Each row below is a small network's average activation on inputs in which a field has the value named, seen along a few directions.
Related values have similar rows: they may be neighbours, one step apart, or belong to one group.

Other fields vary at random and push rows far along two fixed directions, the same in every table; ignore that.

Field J:
j3: [ -9  28 -44  31 -10   9  12 -15 -29  -5 -14   5  15   3 -46 -38  10  18
   3]
j7: [  7 -27  23  24  12  13 -12 -19  14  16 -37  -9  27  15  -2  18  25  -4
   3]
j11: [ 28  -7 -56 -16 -42  -1  30 -13 -62 -45  40 -27   0 -13  24  -7 -50   3
  16]
j4: [-12  11 -30   1  -7   7   5  20 -16  15  -1  10  11  -9  -7 -17 -32   1
  -2]
j6: [ 19   0 -41 -37 -69 -13  45 -19 -30 -48  78 -23 -18  -9  43 -10 -45  31
  13]
j5: [ 19 -22  18 -34  16  -5  -3 -21  48  19  53  26  13 -16  37   9  14  -9
  -3]
j9: [  3  18  -9   7   5   1  -1  16 -52 -11 -22 -15  -8   5 -16   6  11 -23
   6]
j1: [ 15 -39  46 -19 -31  -5  14 -42  71  16  45  -4   4  16  51  28  25  21
   8]
j12: [-33  14  46   9  19  -4 -21  35  24  21 -42  13 -25  21  -9  15  21  -8
  -7]
j8: [ -5 -21  53 -18  18   1  -8   8  54  66  14  37   1  13  27  38  37 -32
  -2]
j10: [ -6   1  15  24  61   4 -40  23  -1   1 -69  -6   5 -10 -44  -3   1 -19
 -17]
j2: [-27  43 -22  28  28  -6 -23  27 -22 -46 -43  -8 -24 -16 -58 -40 -16  19
 -19]
Each value of J is a pair of two hidden parts, and every pair occurs once (3 first parts, 4 second parts).
Changing only the second part turns j8 into j3. j12 has the same second part as j8; what does that change turn j12 into?
Answer: j1
Changing only the second part turns j5 into j4. j10 has the same second part as j5; what does that change turn j10 into?
Answer: j11

Field Z:
z1: [-17 -13  70   7  69   4 -47  20  70  57 -39  33   6  -7  -6  17  43 -28
 -24]
z6: [ 28  -4 -31 -12   2  -2   9  -8 -53 -37   6 -19   1 -14   4  -4 -23 -12
   5]
z4: [-38  40 -50  27  -5  -1   0  35 -41 -20 -44  -9  -3  -9 -58 -52 -50  25
  -8]
z2: [ 16  -5 -41  13 -43   8  35 -46 -26 -22  30  -5  18   4   0 -17   4  28
  11]
z3: [-33   9  12  20  24  -1 -32  41  18  -2 -41  -2 -14 -14 -32 -10 -28   9
 -22]
z12: [ 11  -4   7 -14  -4   1   7  10 -27  -3   0 -14   1   5  25  22   0 -17
   7]
z8: [ 14  23 -35   4 -38  -4  25 -27 -39 -49  18 -31  -7  14 -17 -11  12  30
  11]
z9: [  6  -5 -17  11  -2   8  -5  10 -30  16 -22 -15  20  -3  -5  -2 -16 -21
  12]
z11: [-50  28  13  54  64  19 -46  54  20  64 -93  38   7   3 -83 -17  16 -20
 -26]
z10: [ 30 -42  68 -71 -13 -15  14 -35  79  44  88  36  -4  17  97  56  47 -19
  15]
z7: [  8  26 -52 -24 -67 -17  45  -6 -47 -64  76 -17 -44  -7  25 -17 -40  24
  15]
z5: [ 26 -52  56 -13  11   0  -6 -47  76  17  22   5  20  10  49  35  36   2
   3]
Each value of Z is a pair of two hidden parts, and every pair occurs once (3 first parts, 4 second parts).
Changing only the second part turns z1 into z6. z11 has the same second part as z1; what does that change turn z11 into?
Answer: z9
Changing only the second part turns z5 into z3. z2 has the same second part as z5; what does that change turn z2 into?
Answer: z4
